These are the activations of a small neural network, seen along a few directions. Each row is one input.
Each table varies a few parts of the input and shows all the possible inputs, shuffled.
A made-up example of a description, with smaller parts first: one of 6 places along a line, together with either a single point or one of 9 places along a line or (one of 2 separate values, together with one of 8 places around a ring).
Shared parts are said once, and a part with two or three values counts as separate values.

Other details of the inputs shift rows strongly along two fixed directions, in all tables alike. That doesn't count.

A family of inputs:
row 1: [ -8  15  -5   4 -24 -34   6  20  -2 -13   6   1 -12]
row 2: [-14   6   5 -16   2   1  -2 -22 -10  12  10 -16  30]
row 3: [-14  -1   1  -1   1  14   5 -18 -19  19   3 -27  38]
row 4: [ -7   0  -5 -12  -1   8   7 -13  -4  26  -7 -13  44]
row 5: [ -6  10 -18   3 -26 -28  15  26   5  -4 -11   2   0]
row 6: [ -3  16  -2   9 -25 -29   6  22   1 -13   5   0  -6]
row 7: [-10   5   6  -8   0   7  -1 -19  -6  13  10 -14  35]
row 8: [ -6   9  -7  13 -23 -24  19  30 -11  -7   3  -7  -7]
row 9: [ -8  17 -21   2 -31 -33  21  35   1   2  -7   0   1]
row 10: [-16  14 -13  13 -27 -35  23  35 -14  -5   4 -12  -4]
row 11: [ -3  15 -17   5 -35 -33  19  37   2   0 -10  -2   5]
row 12: [ 30 -10   3   3  16  14 -11  10  22 -13  -9  33 -43]
row 13: [ 14 -12  17  -1  21  15 -21 -18  18 -21  -1  24 -41]
row 14: [-15  -2 -14 -18  -4   1   8 -18  -2  24  -9 -18  38]
row 15: [-11   0  -1  10  -6   0   3   2 -12   3   0 -12  10]
row 16: [ 13 -10  17 -10  31  23 -21 -26  11  -9   6  16 -21]
row 17: [ -8   9 -19   5 -30 -28  16  26   2  -4 -11   4   4]
row 18: [-10   0  -4   0  -4  -7   8   7 -14   6   6 -15   4]
row 19: [ 10  -5   2  26  -6  -9  -2  30   5 -33  -5  22 -53]
row 20: [ -8   2 -12 -19  -1   2   6  -7  -4  24  -1 -13  29]
row 21: [ 13 -12  17  -2  25  30 -23 -29  11  -4   7  11  -6]
row 22: [ -5   2  -7 -14   0   7   6 -11  -5  28  -4 -15  42]
row 23: [  6 -10  16 -11  28  29 -20 -34   4  -1   9   8  -1]
row 24: [ 14 -13   1   0  16  18 -11 -10  15   1 -12  16  -8]
row 25: [ 19  -8  18  -1  30  27 -23 -22  12  -8   7  16 -15]
row 26: [ 15  -8  -3   8   0   3  -6   6  14  -6 -13  17 -13]
row 27: [ -9  -1   2  -8   4  10   7 -13 -20  21   7 -29  36]
row 28: [ 10   7   6   7  -4 -12  -4  11   7 -19   5  16 -27]
row 29: [-14   4   5  -9   0   5  -4 -22  -7  11   9 -14  31]
row 30: [  7 -15  15  -2  32  40 -12 -30  -7  11   2  -7  12]
row 31: [ 10 -13   1 -20  28  30  -9 -26   8  15  -5   6   8]
row 32: [-12   0  -3   1  -4  -7   8   5 -13   4   5 -13   5]
row 33: [-17  -4  -1  -1  -2   1   2  -7 -12  11   1 -18  10]
row 34: [  7   1   2  18  -3  -4   2  18  -2 -14  -2   4 -21]
row 35: [ 16   5   6  14  -3 -18  -7  22  16 -32   2  30 -54]
row 36: [ 18 -15  13  13  23  16 -14   4   7 -23  -3  19 -48]
Description of these inputs: one of 3 separate values, together with either a single point or one of 11 places around a ring.
Question: Changing only the choice among 3 separate values turns row 5 into row 36. The same change can be made to row 11. Which row results?
Answer: row 27
Question: Change only the place on the ring of 11 in row 2. List by row number the other rows that result.
Answer: row 1, row 6, row 7, row 16, row 21, row 23, row 25, row 28, row 29, row 35
Question: Change only the choice among 3 separate values in row 15. List by row number the other rows that result.
Answer: row 24, row 29

A family of inputs:
row 37: [ 16 -23  21   3  44  47 -26 -37   9  -6   3  10 -21]
row 38: [ -2  13  -1  13 -21 -31   6  26   8 -22  -3   8 -29]
row 39: [-31   6  -2  -7 -13  -2   9 -19 -24  28   7 -36  52]
row 40: [  3   5   1  17 -19 -24   2  23   5 -19  -2   5 -30]
row 41: [ 18 -20  22 -12  49  38 -27 -33   5  -4  15  20 -22]
row 42: [-22   2   1  -6  -1   2   8 -14 -31  23  12 -29  44]
row 43: [-26  12  -3 -19  -8  -4   8 -16 -20  22  21 -27  42]
row 44: [ -1   6  -4   8 -20 -26  -2  17  13 -24  -2  19 -26]
row 45: [ 37 -18  18 -13  47  47 -26 -33  25   1  -8  28 -14]
row 46: [-20  12   2 -20   1   2   8 -18 -19  24  14 -34  43]
row 47: [  2  12  -1  14 -13 -30   8  33   0 -23   3   8 -29]
row 48: [ 16   6  -4  13 -20 -17   5  27  15 -11 -11  16 -13]
row 49: [  3   3  -1  15 -21 -25   2  21   7 -20  -7   6 -23]
row 50: [ 32 -21  15  -1  44  53 -25 -28  22   0  -9  25  -6]
row 51: [  5  -3 -17  12 -17 -18  11  37  10  -9 -20  17 -30]
row 52: [ 30 -19  15   1  34  44 -23 -21  20   1 -10  27 -10]
row 53: [ 32 -17  12 -15  41  45 -29 -35  24   2  -2  32  -9]
row 54: [  0   5  -2  26 -13 -19   9  30  -6 -25   4   7 -27]
row 55: [-10   1 -14 -27   3   3  14 -13  -5  31  -7 -18  36]
row 56: [-15   7   2 -13  -3   3   7 -14 -22  24  14 -36  40]
row 57: [-31  12  -7 -18 -14 -11   8 -19 -16  24  14 -27  49]
row 58: [ -2  12  -4  12 -24 -32   7  25  10 -23  -8  10 -23]
row 59: [ -7  -3 -13 -22   0   2  13  -9  -9  34  -6 -22  38]
row 60: [  3   0 -21  11 -15 -16  14  36  11  -9 -18  12 -23]
row 61: [-28   5  -8  -5 -14  -3  10 -17 -17  18   1 -31  54]
row 62: [ -5   4  -4  22 -28 -27   4  27   4 -24 -10  11 -24]
row 63: [ -4  10   0  24 -23 -22   8  34  -6 -23   4   4 -32]
row 64: [-28  12  -4  -5 -11   0  16 -10 -27  20  16 -39  48]
row 65: [  6   5   1  18 -14 -24   5  30  -5 -19   2   6 -30]
row 66: [ 27 -25   2 -24  49  46 -24 -32  20   8  -7  30 -25]
Question: What is each input in this table made of?
Answer: one of 5 places along a line, together with either one of 2 separate values or one of 4 places along a line
Question: Changing only the place on the line of 5 turns row 56 into row 64. The same change can be made to row 48. Which row results?
Answer: row 50
Question: List by row number the other rows that have the place on the line of 5 in common with row 44.
Answer: row 41, row 43, row 53, row 57, row 66
Question: List by row number the other rows that have the place on the line of 5 in common with row 51.
Answer: row 39, row 42, row 52, row 62, row 63
Question: Change only the place on the line of 4 in row 46. List by row number the other rows that result.
Answer: row 38, row 47, row 58
